These are the activations of a small neural network, seen along a few directions. Each row is one input.
Each table varies a few parts of the input and shows all the possible inputs, shuffled.
Descriptions start from the smaller parts, as in this example, which fits no table here: line(6) and (point or ring(9) or (values(2) and ring(5))).
Shared parts are said once, and a part with two or three values counts as separate values.
In the rows, zero is written as 128.

Other details of the inputs vary at random and push rows far along two fixed directions, the same in every table; ignore that.
To show where, the next rows are all for the same input, with only those details redrawn:
[205  86 221  49  67 140 131 121 133 126  88 195 155  69  68]
[ 89 142 117 144 126 135 107 104 113 158 154  87 128  86 177]
[149 126 179  97  80 138 113  94 121 150 124 151 125  61 119]
[119 120 141 118 118 136 117 121 119 143 132 112 143  89 147]
[142  74 145  97 141 138 134 175 131 112 107 115 190 125 127]
[ 65 160 100 161 130 136  98  90 107 170 169  68 113  82 199]
[ 89 142 118 143 125 135 107 104 113 158 153  87 127  87 177]
[120 118 142 118 118 137 117 121 119 145 132 113 143  90 148]

A family of inputs:
x1: [122 215 127 130  96 105 151  72 151 137 131 176  74 136 114]
x2: [110 190 130 170 111 137 135  33 116 155 141 178  25 116 132]
x3: [ 81 205 125 158 132 136 145  63 125 161 137 138  86 106 190]
x4: [ 86 171  97 133 115 103  93 102 119 156 155  75 115 130 130]
x5: [159  92 180  77 114 145 133 143 123 128 100 142 163 103 104]
x6: [111 130 134 134 120 140 116 120 115 146 147  97 134  79 158]
x7: [149 139 124 105 149 107 169 170 166  89  95 164 158 198  92]
x8: [166 147 101 176 117 124 165 157 158 116 176 174 120  85 183]
x9: [144 102 159  97 111 137 125 132 126 134 117 131 157  94 125]
x10: [110 129 126 124 168 137 188 147 142 104 108 144 145 159 163]
x11: [147 132 125  98 148 105 170 168 161  94 102 158 156 197  92]
x12: [159 130 169  96 131 138 189 129 151 107  81 199 141 138 123]
x13: [ 93 178 107 177 135 133 119  55 110 153 142 139  46 139 156]
x14: [ 97  81  79 166 180 134  95 164 106 116 128  65 141 177 142]
x15: [132  59 103 146 174 140 111 188 116  98 116  95 155 175 116]
x16: [100 162 132 132 145 135 160  99 131 142 125 141 115 128 174]
x17: [116 136  95 124 172 106 174 179 159  86 119 127 155 211 122]
x18: [199 121 224  56  88 142 188 106 151 112  75 242 129 109  77]
x19: [152  97 124  93 126 106 124 185 146 103 117 116 178 161  80]
x20: [182 137 161  73 111 106 189 143 169  89  89 210 135 173  55]
x21: [184 202 106 168  58  92 143 109 167 134 198 203  71  74 124]
x22: [102 135  81 142 134 102 105 158 133 124 156  68 149 145 133]
x23: [129 100  96 160 191 136 162 168 137  83  95 144 134 212 130]
x24: [ 68 112  77 165 174 133 116 164 115 129 156  39 168 126 202]
x25: [ 75 148  89 185 139 141  73  82  91 163 164  70  71 123 160]
x26: [170 116 149  90  95 109 121 156 143 114 125 137 150 123  65]
x27: [107 132 135 128 124 142 117 117 115 150 143 101 132  87 159]
x28: [124  76 113 137 157 135  98 148 104 119 109  93 141 167 112]
x29: [137  97 139 128 129 141  95 116 100 134 112 118 111 136  96]
x30: [166  49 132 126 143 135 109 178 121  96 104 124 156 153  85]
x31: [139 174 149 155 107 139 125  49 122 149 115 194  48 120 111]
x32: [145  89 116  92 149 110 131 205 144  92 111  99 192 183  84]
x33: [145 139 150 138 125 137 147  84 125 124 111 188  71 147 103]
x34: [ 87 116 117 126 158 140 121 144 108 137 129  67 160 130 172]
x35: [130 178 144 108  67 106  91  70 125 167 148 133  89  89  90]
x36: [114 125 109 106 138 110 114 162 129 119 127  82 159 166 104]
x37: [174 111 175 118  75 138  88  77 110 148 119 175  82  83  69]
x38: [201  85  88 185 144 126 155 203 156  78 151 184 127 150 127]
x39: [112 123 147 108 122 136 115 112 110 149 121 103 146  99 143]
x40: [106  78  78 176 176 137 100 174 110 108 140  65 140 164 146]
x41: [ 60 117  80 154 179 134 114 156 111 136 146  38 165 141 201]
x42: [135 180 145 114  66 110  97  79 128 161 158 138  85  80  92]
Question: Changing only one part turns x28 into x4. The same change can be made to x40. Which row results?
Answer: x26
Question: Changing only one part turns x2 into x10. The same change can be made to x33. Which row results?
Answer: x18
Question: What is each input in this table made of?
Answer: values(3) and (point or ring(5) or (values(2) and line(4)))
Question: Which other rows does x4 become when the line(4) part takes its other values? List them by row number.
Answer: x19, x22, x35
Question: Which other rows does x34 become when the values(2) part takes its other values? List them by row number.
Answer: x39

A family of inputs:
x43: [183  93 153  96 126 127 151 165 146  96  95 175 153 154  78]
x44: [ 75 180  75 186 146 122 123 103 123 145 169  94  88 132 184]
x45: [121 147 114 141 129 123 132 120 132 127 137 132 112 138 130]
x46: [131 172 172 119  54 133  86  32 106 184 148 147  64  40 112]
x47: [167  72 174  79 119 139 124 154 125 115  89 140 170 123  85]
x48: [104 112 107 139 143 128 103 144 116 133 139  79 146 129 143]
x49: [ 91 156 124 144 109 133  91  78 106 168 154  93  99  83 154]
x50: [ 98 175 136 143  84 131  84  51 103 182 161 108  75  61 145]
x51: [208  87 223  50  63 139 121 111 128 130  84 197 138  78  41]
x52: [114 146  98 151 149 118 148 138 140 116 136 130 122 156 148]
x53: [162  63 149  92 135 132 123 181 128 102 100 123 181 143  88]
x54: [103 204 125 160  97 125 122  46 122 166 157 150  53  93 151]
x55: [200 157 201  89  51 126 138  71 140 140 111 229  82  75  61]
x56: [141  79 118 114 181 130 166 199 144  80  92 130 181 199 119]
x57: [193 161 202  87  56 127 143  64 141 141 104 233  80  83  65]
x58: [128  48  96 120 185 127 124 227 130  87 109  70 212 188 125]
x59: [219 109 203  70  73 129 146 115 144 114  86 230 118 110  40]
x60: [119 127 141 120 116 136 122 120 120 146 139 112 143  82 157]
x61: [ 96 134  70 167 181 120 150 172 141 105 143  97 144 180 171]
x62: [ 90 100  82 153 167 127 102 165 114 124 143  54 158 154 157]
x63: [171  90 136 105 147 123 170 183 154  81  94 170 163 176  95]
x64: [ 64 184  83 178 150 125 126  90 120 151 159  94  89 136 187]
x65: [169  81 139 101 147 126 157 186 147  84  95 156 167 176  87]
x66: [125  73  91 126 202 125 165 228 145  72 102  99 198 216 137]
x67: [ 63 153  96 162 138 134  90  96 101 165 160  58 113 105 183]
x68: [ 88 191 109 163 117 125 119  67 117 160 161 121  68 109 163]
x69: [ 93 133  71 169 181 122 149 168 139 107 145  97 140 179 172]
x70: [ 68 157  96 160 136 134 110 108 112 163 171  65 128  84 207]
Question: What is each input in this table made of?
Answer: values(2) and (point or line(5) or ring(8))
Question: Changing only the values(2) part turns x61 into x69. The same change can be made to x49. Which row results?
Answer: x51
Question: A walk changes only the line(5) part. It starts at x47 and steps to x51. List the rest of the walk in order.
Answer: x46, x53, x62

A family of inputs:
x71: [190 100 207  49  90 135 147 124 132 121  75 190 148 118  56]
x72: [150 136 168  95  99 130 143 110 135 134 119 159 139  88 119]
x73: [152  61 119 117 152 129 121 194 130  99 112 109 179 151 111]
x74: [120 155  98 146 144 116 159 140 149 113 135 141 127 159 150]
x75: [161  47 142  97 174 140 169 218 143  75  85 134 217 165 122]
x76: [105 144 111 157 131 136 115 122 120 146 156 101 122  96 172]
x77: [ 92 133  78 158 142 118 113 148 128 134 174  68 142 122 175]
x78: [ 80 155  78 164 161 117 129 140 129 128 157  86 120 158 168]
x79: [145 165 152 133  98 132 142  79 132 146 132 181  81  93 124]
x80: [121 143  97 159 151 126 156 138 141 113 132 145 118 156 156]
x81: [ 81 177  91 181 136 127 114  86 115 152 169 103  72 120 175]
x82: [115 118 103 133 133 117 106 150 125 129 143  89 146 126 135]
x83: [124 160 171 102  92 130 131  72 125 155 118 158 105  86 123]
x84: [111  78 111 122 186 142 141 179 121 105 103  93 174 181 146]
x85: [146 144 183  89  77 133 107  71 122 153 109 163 101  91  77]
x86: [111  99 128 125 165 140 146 153 126 113 105 112 158 152 152]
x87: [102 145  95 167 134 126 105 108 112 136 149 104  88 142 134]
x88: [130 157 138 148  77 128  98  72 116 166 169 135  82  55 139]
x89: [186  82 201  68  96 143 126 118 126 120  76 185 136 118  50]
x90: [145  76 128 102 151 123 124 187 131  99 101 102 186 166 102]
x91: [130 110 119 120 143 129 137 177 138 115 130 107 176 131 142]
x92: [101 159  95 155 127 116 108 111 121 135 150  99  96 145 128]
x93: [162 130 178 107  75 134  97  75 113 153 118 160  94  80  87]
x94: [ 74 201  87 173 132 118 135  87 128 154 169 106  81 116 184]
x95: [132 106 100 147 165 125 134 162 132 105 120 126 137 180 119]
x96: [160 148 149 114  99 116 127 105 138 131 122 173 104 132  81]
Question: Changing only one part turns x87 into x92. The same change can be made to x88. Which row results?
Answer: x77
Question: What is each input in this table made of?
Answer: values(2) and (line(5) or ring(8))
Question: Which other rows does x78 become when the line(5) part takes its other values? List them by row number.
Answer: x74, x92, x94, x96
